Each row below holds a small network's activations on one input, seen along a few directions.
In each table, some parts of the input vary, and every possible input appears once, in random order.
A made-up example of a description, with smaller parts first: one of 4 places along a line, together with either a single point or (one of 2 separate values, together with one of 5 places around a ring) or one of 11 places along a line.
Shared parts are said once, and a part with two or three values counts as separate values.
(in the rows, 128 means zero)

Other details of the inputs shift rows strongly along two fixed directions, in all tables alike. That doesn't count.

Table:
R1: [133 118 136 106 168 112 143 131  96 116 144 167]
R2: [117 106 117 173 127 161 169 133 146 162 153 179]
R3: [131 147 115 141  63 117  78 111 151 122  89  66]
R4: [108 108  97 188 134 198 180 147 139 170 129 161]
R5: [119 105 125 158 121 155 143 150 122 207 104 171]
R6: [101 104  76 170 158 197 174 164 141 152 130 168]
R7: [143 115 155  97 168  91 128 156  86 129 150 158]
R8: [117 127  99 102  96 113  75 133 131  87  97  77]
R9: [123 165  91 117 114 112 105  96 150  91  93  85]
R10: [118 128 211  92 169  91 115 105 125 107 179 119]
R11: [145 144 107 151  87 154 122 122 152 101 130  63]
R12: [117  84 119 149 138 157 136 176 122 159 132 159]
R13: [150 134 168  85 111  59  79 108 106 106 110 104]
R14: [ 63 137 117 153 157 189 163 119 168 219 110 158]
R15: [148  85 179 120 140 105 121 157  93 131 157 157]
R16: [ 89 127 166  80 189 113 131 115 123 143 150 151]
R17: [116 100 112 153 154 168 155 185 120 156 138 157]
R18: [128 135  88 130 103 171 118 139 145  79 114  68]
R19: [148 114 172  88 165  83 125 151  75 120 152 157]
R20: [ 96 127  72 144  89 173 117 123 168  75 109  95]
R21: [139 122 155  83 142  77 117 106 105  84 154 158]
R22: [110 136  80 147 101 170 115 127 153  68 108  71]
R23: [104 133  95 121 133 136 143 112 142 143 102 167]
R24: [116 144  96 112  90 111  79 118 146 113  75  77]
R25: [121 134 104 129  93 127 101 110 159  57 134  88]
R26: [136 109 120 164 137 184 178 154 125 172 144 155]
R27: [125 127 118 162 135 153 155 155 126 197 117 162]
R28: [126 139  95 114 146 151 150 133 127 153 100 141]
R29: [169 120 202 133 120  87 122 134  95 116 169 115]
R30: [185 157 179 106 108  77 109  93 112 105 143  96]
R31: [185 140 182 118 144  83 141 113 104 151 163 152]
R32: [152 121 160  97 176  78 135 124  91 108 164 169]
R33: [109 157  82 114 103 116 107  91 163  98  94 109]
R34: [159 138 143  97 165  96 144 124 108 147 137 157]
R35: [109 138  92 162  66 162 118 103 171  89 115  82]
R36: [134 104 149  92 133  95 101 143  94 118 125 138]
R37: [158 121 147  89 173  99 140 140  93 122 159 159]
R38: [113  87 123 175 114 178 150 166 126 187 123 156]
R39: [135 149 110 161  83 137 111 103 156  79 128  59]
R40: [165 142 152  71 133  81 101 114  99  64 143  94]
R41: [159 130 184 124 129  78 138  92 114 142 159 181]
R42: [ 90 152 151 135 106 143 106  90 172 111 134  56]
R43: [155 140 169 131 117  99 120 127 107 144 130 124]
R44: [134 139  88 130 105 159 114 137 150  77 123  65]
R45: [141 139 152 100 142  88 118 131 101 131 117 131]
R46: [113 141  91 101 108 113 100 104 147  68 119 106]
R47: [160 135 172 138 142  98 147 106 106 151 148 165]
R48: [129 143 108 162 126 145 149 116 142 160 118 144]
R49: [122 160  99 111 106 111  94 124 140 104  86  73]
R50: [101 108  90 154 130 188 144 179 131 137 113 124]
R51: [122  89 128 173 120 162 147 164 127 187 134 158]
R52: [ 67 148 123 104 169 144 136 105 157 171 104 135]
R53: [126 108 128 173 132 163 159 168 124 174 142 147]
R54: [164 142 179 122 118  64 121  83 125 124 160 157]
R55: [ 97 138  70 140 144 167 153 128 142 153  85 149]
Each input here is: one of 5 places around a ring, together with either a single point or (one of 2 separate values, together with one of 5 places along a line).
The inputs of R55 and R1 match in every part but the place on the ring of 5. If R49 is changed in the same way as R55 into R1, which row does it become? -> R7
Which other rows agree with R26 in the place on the ring of 5? List them by row number. -> R2, R4, R11, R29, R35, R38, R39, R42, R51, R53
A walk changes only the place on the line of 5. It starts at R46 and steps to R32. List the rest of the walk in order. -> R37, R7, R8
Which other rows does R13 become when the choice among 2 separate values takes its other values? List them by row number. -> R24

Table:
R56: [ 83 131  28 169 148 238 195 139 162 197  85 166]
R57: [115 143 130 173 134 161 160 126 153 165 140 143]
R58: [ 80  83 125 184 147 198 182 162 143 245 128 196]
R59: [204 122 206 113 124  59 103 124  98  58 199 102]
R60: [100 122  65 143 157 166 167 126 139 129 125 176]
R61: [142 155  69 126  45 123  72 130 139  54  61  32]
R62: [131 120 122 126  97 137  94 150 132  80 136  51]
R63: [ 98 175  66 144  78 186 104  92 198  65  86  15]
R64: [173 125 201  63 167  34 129 109  83 120 168 197]
R65: [181  87 243 111 151  62 128 153  59 116 198 153]
R66: [ 74  98 109 149 191 214 197 167 136 222 129 185]
R67: [143 179 131 109  93  75  90  92 137 106  97  76]
R68: [116  83 192 107 218 102 170 147  87 154 197 217]
R69: [ 74 131  25 147 155 221 181 158 159 210  57 169]
R70: [102 144 114  85 111 120  81 114 140  90 100  87]
R71: [148 132 125  99  99 101  66 146 114  78 112  56]
R72: [ 75 142  65 121 134 191 121 138 156 156  63  93]
R73: [174 126 191  90 156  64 143  93  91 109 188 191]
R74: [ 87 164  56 139  63 185  97  97 201  47  97  37]
R75: [133 151 176 106 135  80  98 115 111 144 124 112]
R76: [197  99 222 136 143  76 139 142  78 104 198 162]
R77: [117 146  94 167 128 163 166 119 142 182 117 159]
R78: [161 134 198  97 153  52 111  87 115  40 193 122]
R79: [146 111 208  65 199  38 112 123  73 110 172 180]
R80: [ 67 145  87 164 107 194 134 136 170 162  97  82]
R81: [163  77 197 118 179  96 146 184  52 181 157 213]
R82: [144 157  57 113  58 122  69 134 148  55  73  27]
R83: [124 163 114 165  36 136  77  77 195  73 103  21]
R84: [124 124 110 149 111 129 137 126 141 192  92 165]
R85: [113 100  94 193 136 187 193 136 139 238 120 221]
R86: [123 142 172  81 104  89  82  94 135  52 154  64]
R87: [131 143 156 116  79  86  62  97 139 119  98  69]
R88: [165 101 130 156 132 135 165 154  90 146 146 182]
R89: [131  90  65 174 155 200 195 186 114 195 134 209]
R90: [142 136 139  80 157  59 115 109 108  86 134 150]
What do these inputs look like to the network? -> one of 5 places around a ring, together with either one of 2 separate values or one of 5 places along a line
The inputs of R62 and R71 match in every part but the place on the ring of 5. If R58 is changed in the same way as R62 into R71, which row does it become? -> R87
Which other rows agree with R84 in the place on the ring of 5? List them by row number. -> R61, R64, R67, R69, R82, R90
